Each row below holds a small network's activations on one input, seen along a few directions.
In each table, some parts of the input vary, and every possible input appears once, in random order.
A made-up example of a description, with smaller parts first: one of 6 places along a line, together with either a single point or one of 9 places around a ring or (one of 3 separate values, together with one of 5 places around a ring).
Shared parts are said once, and a part with two or three values counts as separate values.
In the rows, zero is written as 128.

Other details of the inputs shift rows strongly along three fixed directions, in all tables alike. That doesn't count.

Rows:
row 1: [125 127 117 133 121 124 132 118 131 137 128]
row 2: [126 124 116 138 126 129 130 120 131 133 119]
row 3: [127 134 118 136 131 131 138 118 132 132 129]
row 4: [116 127 160 112 152 120  92 147 122 119 147]
row 5: [124 127 114 135 128 128 131 119 135 131 122]
row 6: [151 115 131 120  71 137 152 108 115  91 114]
row 7: [124 133 120 138 124 128 132 116 132 135 126]
row 8: [122 132 125 132 146 126 111 139 127 142 126]
row 9: [120 126 117 130 122 127 135 116 135 131 127]
row 10: [126 125 115 131 130 129 139 124 129 134 126]
row 11: [ 84  99 175 136 166 136 105 100 160  83 147]
row 12: [122 121 155 113 155 122  95 150 119 119 154]
row 13: [128 130 116 135 130 129 137 118 133 132 131]
row 14: [119 129 123 132 121 130 135 117 131 138 127]
row 15: [145 139 133 118 132 123 111 154 106 136 135]
row 16: [123 130 127 136 124 129 134 117 131 138 119]
row 17: [116 137 114 132 137 124 133 129 133 152 118]
row 18: [ 87 100 178 144 166 140 100  97 159  83 148]
row 19: [119 125 113 132 127 127 134 121 135 137 122]
row 20: [125 129 118 137 124 126 130 117 132 135 128]
row 21: [156 137 130 109 123 119 109 161  98 132 137]
row 22: [124 126 124 136 126 134 138 120 127 138 126]
row 23: [129 126 115 136 130 131 138 119 132 129 125]
row 24: [117 133 131 127 139 126 122 153 146 145 136]
row 25: [124 132 125 134 151 129 117 139 125 143 130]
row 26: [129 131 111 143 123 134 155 112 131 145 109]
row 27: [146 134 131 109 127 119 111 160 101 136 138]
row 28: [109 119 146 138 158 137 119 117 143 112 134]
row 29: [128 130 117 136 132 132 137 121 132 131 123]
row 30: [106 102 149 142 138 133 125 116 168  98 141]
row 31: [123 126 125 136 133 132 140 122 128 135 120]
row 32: [118 133 123 125 151 128 121 141 128 148 132]
row 33: [126 123 115 134 132 128 137 120 133 132 126]
row 34: [128 133 126 141 129 134 137 119 127 136 124]
row 35: [123 133 126 133 124 127 136 116 132 138 122]
row 36: [151 142 130 117 103 126 134 154 128 121 125]
row 37: [126 131 123 132 134 132 141 120 133 134 120]
row 38: [151 113 129 118  74 138 153 109 116  88 109]
row 39: [126 134 124 131 132 130 142 117 133 135 125]
row 40: [116 127 126 130 141 123 113 136 126 147 133]
row 41: [143 139 134 106 127 122 115 157 104 138 140]
row 42: [142 136 115 120 116 118 120 144 112 146 125]
row 43: [125 130 121 140 123 130 131 118 130 134 122]
row 44: [118 130 120 128 124 130 135 117 135 135 126]
row 45: [155  92 190  94  79 139 123 104 120  10 134]
row 46: [155 119 115 118  63 138 168 102 119  92 104]
row 47: [106  99 144 141 142 134 118 104 147 100 131]
row 48: [124 134 120 134 128 131 134 119 134 132 117]
row 49: [145 130 127 113 135 120 111 157 107 135 133]
row 50: [120 129 126 135 123 128 135 118 130 136 121]
row 51: [125 132 115 134 127 129 132 121 133 133 119]
row 52: [126 132 122 140 122 130 138 133 151 131 127]
row 53: [163 114 124 123  79 136 154 111 112  86 114]
row 54: [124 138 128 133 147 126 118 136 125 144 138]
row 55: [125 126 119 140 123 128 129 117 131 134 124]
row 56: [128 134 110 134 116 130 150 112 135 139 108]
row 57: [120 130 128 136 123 128 143 133 151 133 125]
row 58: [124 127 117 132 129 129 140 119 132 134 131]
row 59: [144 139 138 110 129 120 115 158 102 137 134]
row 60: [139 133 124 108 130 116 107 155 114 133 131]
row 61: [127 122 116 135 129 131 138 124 126 136 123]
row 62: [108 113 145 142 147 131 117 128 163 111 142]
row 63: [123 136 114 135 128 127 132 118 135 138 124]
row 64: [153 129 124 117 109 123 128 141 106 126 129]
row 65: [143 135 131 108 132 125 114 160 103 138 131]
row 66: [109 116 141 142 154 132 117 113 142 119 144]
row 67: [148 147 134 106 132 122 113 157 107 132 136]
row 68: [141 139 116 118 113 119 132 161 130 145 130]
row 69: [124 131 109 139 115 129 150 115 130 144 108]
row 70: [121 128 112 132 127 124 133 117 137 138 127]
row 71: [128 129 129 138 127 132 140 116 129 135 122]
row 72: [122 130 121 130 129 133 141 119 132 135 130]
row 73: [106 114 148 136 150 133 116 116 143 116 126]
row 74: [127 136 125 139 130 132 138 117 129 136 128]
row 75: [124 132 129 136 124 129 142 131 152 134 123]
row 76: [147 143 125 112 108 124 128 138 114 123 124]
row 77: [127 134 127 135 129 130 141 117 130 138 126]
row 78: [120 135 122 127 145 121 112 135 132 142 136]
row 79: [141 140 132 114 132 123 108 155 110 135 124]
row 80: [122 129 123 132 133 130 142 121 131 132 122]
row 81: [141 143 135 115 128 122 108 153 109 137 129]
row 82: [125 134 122 129 129 128 143 120 129 136 127]
row 83: [119 116 152 113 154 122  88 153 121 117 142]
row 84: [129 128 117 135 126 126 137 120 127 139 132]
row 85: [138 141 136 112 132 119 118 153 108 138 137]
row 86: [128 126 158 117 159 128  94 153 118 115 141]
row 87: [125 128 113 134 131 127 139 118 134 138 131]
row 88: [160 114 162  89  91 123 107 144  99  70 141]
Description of these inputs: one of 8 places around a ring, together with either a single point or (one of 2 separate values, together with one of 5 places around a ring).
The inputs of row 63 and row 44 match in every part but the place on the ring of 8. If row 52 is changed in the same way as row 63 into row 44, which row does it become?
> row 24
The inputs of row 81 and row 6 match in every part but the place on the ring of 8. If row 67 is changed in the same way as row 81 into row 6, which row does it become?
> row 72
Change only the place on the ring of 8 in row 60. List by row number the other rows that result.
> row 5, row 17, row 19, row 46, row 48, row 51, row 56
Change only the choice among 2 separate values in row 37. List by row number the other rows that result.
> row 56
Change only the choice among 2 separate values in row 66. List by row number the other rows that result.
> row 20
List by row number the other rows that have the place on the ring of 8 in common with row 30.
> row 1, row 33, row 42, row 47, row 49, row 60, row 64, row 70, row 84, row 87
Change only the place on the ring of 5 in row 67. List by row number the other rows that result.
> row 28, row 34, row 74, row 86

Rows:
row 89: [104 115 104 172 106 141 235  60 186 129 153]
row 90: [207 227 131 131 147 152 175 180  52 208 109]
row 91: [146 146  51 155 139 134 193 184 133 207  95]
row 92: [212 116 147 125  35 143 159 149 147  37 140]
row 93: [152 120 138  86 162 123 109 177  72 123 198]
row 94: [156 144 165 110 156 103  77 187 123 111 213]
row 95: [ 60 103 124 175 164 132  90  65 135 153 156]
row 96: [161 110 133  90  63 130 108  76  84  23 142]
row 97: [144 138  64 114 120 102 145 152  68 234  78]
row 98: [ 34  89 142 148 181 138 109  73 142 161 158]
row 99: [ 99 176  85 122  98  96 170 135 130 241 127]
row 100: [121  69  91 216 156 152 171  42 161 108 124]
row 101: [135 164  80  85 139 104 118 216 106 175  76]
row 102: [158 120 173 104  27 109 121 105 112  54 150]
row 103: [164 245 106 122 142 142 171 133  74 220  66]
row 104: [160 162  55 149 143 118 130 148  86 208 170]
row 105: [178 108 125  92 166 119 115 193  70 136 149]
row 106: [ 76 104 130 197  99 147 148  60 222 134 101]
row 107: [152 100 188  82  33 134 148 140 142  53 112]
row 108: [ 52 119 164 121 191 131 109 124 219 121 132]
row 109: [132 133 131  90 120 120  95 223  94 164  94]
row 110: [ 95 157 171 203 118 172 208  19 133 142  66]
row 111: [142 117 133  60 171 109  74 167  80 122 120]
row 112: [ 68 144 176 117 203 100  39 127 169 111 194]
row 113: [183 100 174  95  65 148 175 157 155  35 142]
row 114: [ 76 136 157 139 181 118  68 134 210 114 144]
row 115: [ 70  82 160 145 245 123  26  97 149  97 142]
row 116: [ 90 151  83 135  94 123 208  54 175 149 117]
row 117: [153 115  51 212  97 156 204 101 166 142  83]
row 118: [122 138 134  51 155 121  74 154  78 125 166]
row 119: [ 79  79 176 149 215 108  19 128 117 127 146]
row 120: [175  92 143 128  25 137 120 136 104  43  78]
row 121: [169 106 136 106  67 139 111 128 127  18  86]
The inputs of row 108 and row 107 match in every part but one. If row 121 is changed in the same way as row 108 into row 107, which row does it become?
> row 120
Describe the family of inputs behind these rows.
> one of 3 separate values, together with either a single point or (one of 2 separate values, together with one of 5 places around a ring)
